Input:
[[110 124 125 124 128 151 136 136 119 116 140]
 [118 121 139 122 128 116 125 111 110 134 127]
 [125 127 136 132 126 119 122 114 122 132 124]
 [120 115 145 126 136 117 129 119 117 141 130]
 [133 141 134 137 129 131 124 133 132 135 108]
 [120 136 132 125 127 140 128 131 116 130 116]
 [125 126 120 121 121 133 129 132 128 122 133]
 [133 115 124 122 132 121 135 136 138 133 144]
 [125 121 138 128 133 117 131 124 127 137 139]
 [130 125 125 128 127 127 130 129 130 126 130]
 [110 133 131 124 124 147 131 130 109 122 126]]
Output: 139

Input:
[[129 128 128 128 128 128 126 128 128 127 128 125 128 129 130]
 [133 131 129 130 129 127 116 129 128 123 128 129 129 129 130]
 [141 128 129 133 131 126 105 133 128 118 130 136 129 134 130]
 [123 130 127 127 128 128 135 127 128 131 127 126 128 126 128]
 [123 128 128 127 127 128 135 127 128 131 127 125 128 127 127]]
Output: 130

Input:
[[108 120 143 128 125 125 123 135 132 131 118 114 131 135]
 [132 119 115 139 136 118 123 131 124 137 118 121 136 131]
 [146 136 115 128 130 132 133 122 124 125 138 142 125 122]
 [149 137 113 128 131 132 134 121 124 125 139 144 124 121]
 [130 118 117 139 136 118 122 131 125 137 117 119 136 131]]
Output: 122

Input:
[[123 110 122 146 138 135 115 125 149 133 119 121 135 132 124 139]
 [126 115 122 128 134 135 120 125 142 128 122 124 136 129 126 137]
 [124 110 122 142 138 136 119 124 147 133 119 122 134 131 125 138]
 [124 111 123 128 138 133 115 128 128 133 118 120 135 132 124 139]
 [125 115 122 142 134 134 118 125 146 132 121 123 128 130 126 137]
 [124 128 128 144 135 134 118 125 128 132 119 123 136 130 125 128]
 [124 128 122 146 136 128 115 125 142 133 120 123 135 131 125 139]
 [128 116 120 144 133 128 119 125 140 131 123 124 128 128 126 136]
 [123 112 123 128 138 134 116 128 147 132 128 122 135 132 124 139]
 [128 109 128 146 128 135 116 124 152 133 117 120 134 133 123 141]
 [124 112 122 144 137 135 117 125 149 132 121 122 136 131 124 128]]
Output: 139

Input:
[[131 140 130 124 136 128]
 [123 137 119 122 135 122]
 [126 127 122 116 118 125]
 [115 132 126 124 117 126]
 [127 131 128 142 111 114]
 [136 118 124 128 128 149]
 [120 122 142 142 111 122]
 [135 113 141 110 130 130]
 [138 119 123 127 136 127]
 [108 120 132 132 124 136]
 [122 129 138 139 142 124]
 [120 130 127 135 140 120]]
Output: 136

Input:
[[127 127 139 120 106 125 124 138 118 144 129]
 [128 127 135 121 113 126 125 133 122 142 128]
 [127 128 131 127 122 126 127 132 125 131 129]
 [130 127 129 127 115 122 128 135 124 133 135]
 [130 128 130 127 119 125 127 135 124 135 134]
 [130 128 129 124 119 123 129 132 127 135 131]
 [128 130 129 126 123 128 128 131 127 131 128]
 [127 127 139 120 106 125 124 136 118 146 132]]
Output: 131

Input:
[[137 131 126 139 132 124 131 124 130 128]
 [123 122 123 128 143 123 129 128 130 119]
 [129 134 123 130 129 139 130 133 133 125]
 [128 126 123 128 129 125 144 124 131 130]
 [128 130 129 127 126 137 122 144 125 132]
 [128 129 126 131 130 126 128 129 150 123]
 [131 129 128 130 126 129 132 128 127 141]]
Output: 132
---
[[147, 130, 122, 104, 140, 103],
 [128, 118, 132, 124, 138, 102]] result: 132

[[128, 148, 148, 151, 144, 149],
 [145, 148, 143, 144, 149, 143],
 [128, 141, 128, 143, 142, 148]] result: 143

[[124, 125, 132, 128, 132, 127],
 [139, 157, 131, 129, 112, 115]] result: 131

[[144, 116, 142, 137, 114, 127, 126],
 [128, 130, 128, 107, 144, 148, 122],
 [143, 113, 138, 142, 111, 124, 125]] result: 128

[[141, 128, 134, 104, 122, 147],
 [144, 130, 125, 119, 127, 152],
 [106, 121, 126, 137, 130, 99]] result: 125

[[138, 128, 155, 115],
 [125, 118, 98, 116],
 [145, 114, 150, 148]] result: 98

[[102, 121, 119, 122, 134, 130],
 [118, 137, 126, 125, 117, 141],
 [120, 113, 117, 123, 126, 135]] result: 126
---
array([[123, 132, 128, 132, 125, 123, 105, 128, 128, 130, 124, 120, 137],
       [113, 118, 129, 143, 128, 117, 123, 128, 128, 133, 117, 133, 128],
       [121, 124, 128, 129, 131, 131, 131, 128, 128, 134, 126, 123, 132],
       [124, 114, 128, 137, 129, 126, 122, 128, 128, 133, 126, 127, 128],
       [117, 135, 131, 134, 126, 119, 120, 128, 128, 133, 122, 116, 145],
       [122, 130, 128, 131, 132, 140, 127, 138, 136, 135, 128, 123, 133]]) Answer: 130

array([[120, 114, 129, 130, 129, 136],
       [128, 117, 129, 124, 147, 145],
       [145, 127, 137, 124, 136, 142],
       [129, 113, 142, 137, 136, 131],
       [115, 128, 125, 126, 120, 124],
       [137, 133, 140, 129, 149, 129],
       [133, 138, 135, 136, 127, 131],
       [156, 128, 150, 120, 138, 138]]) Answer: 128

array([[121, 117, 107, 145, 120, 120],
       [118, 135, 120,  98, 152, 140],
       [122, 132, 136, 134, 122, 120],
       [106, 136, 128, 118, 126, 136],
       [128, 128, 141, 123, 137, 133]]) Answer: 128

array([[132, 128, 130, 128, 118, 129, 133, 132, 122, 130, 131, 127],
       [121, 128, 124, 128, 142, 127, 125, 124, 137, 112, 125, 127],
       [124, 138, 123, 128, 127, 127, 121, 125, 135, 135, 126, 128],
       [112, 114, 131, 128, 131, 131, 136, 129, 110, 138, 134, 129],
       [137, 129, 133, 129, 139, 128, 131, 135, 118, 110, 131, 129],
       [115, 132, 122, 128, 122, 126, 115, 123, 142, 109, 121, 129],
       [121, 139, 124, 127, 135, 127, 117, 124, 145, 152, 122, 128]]) Answer: 139

array([[112, 122, 131, 108, 138, 107, 129, 148, 124, 110, 138, 144, 144,
        138, 115, 134],
       [145, 151, 140, 135, 145, 106, 121, 132, 135, 147, 137, 143, 120,
        112, 127, 140],
       [137, 120, 146, 118, 111, 137, 143, 142, 106, 123, 124, 135, 150,
        122, 106, 104],
       [125, 124, 138, 139, 135, 141, 147, 113, 120, 105, 118, 113, 118,
        114, 128, 126],
       [138, 149, 119, 112, 107, 126, 108, 105, 127, 145, 147, 141, 118,
        106, 146, 112]]) Answer: 149

array([[127, 128, 129, 128, 128, 129],
       [128, 135, 127, 128, 131, 135],
       [142, 129, 132, 139, 128, 132],
       [127, 120, 130, 130, 124, 122],
       [126, 120, 130, 130, 124, 122],
       [127, 117, 130, 129, 122, 121],
       [106, 129, 126, 109, 132, 123],
       [115, 127, 129, 117, 128, 125],
       [131, 122, 126, 126, 124, 125],
       [144, 126, 129, 144, 124, 131]]) Answer: 126

array([[136, 108, 121, 127, 114, 127, 119],
       [116, 158, 135, 129, 153, 127, 140],
       [126, 133, 141, 126, 126, 133, 138],
       [128, 129, 112, 133, 134, 120, 115],
       [121, 148, 115, 131, 153, 119, 125]]) Answer: 148

array([[122, 125, 130, 144, 122, 127, 127, 123, 122],
       [132, 126, 110, 131, 139, 137, 116, 128, 127],
       [123, 129, 130, 134, 126, 130, 132, 126, 134],
       [138, 129, 124, 140, 136, 131, 135, 139, 121],
       [146, 148, 101, 134, 101, 138, 123, 148, 127]]) Answer: 148
---
[124 129 100 112 119 125]
129, 125

[105 120 145 147]
147, 145

[[134 150 122 120 139]
 [124 134 129 115 131]]
150, 139

[[121 105 158 108]
 [128 132 119 135]
 [107 112 117 153]]
158, 153

[141 124 140 130 150 112]
150, 141

[136 154 125 118 123 125 114]
154, 136

[121 141 153 125]
153, 141

[107 130 141 119 107]
141, 130

[154 113 127 128 123  99]
154, 128

[141 112 153 138 125 157]
157, 153
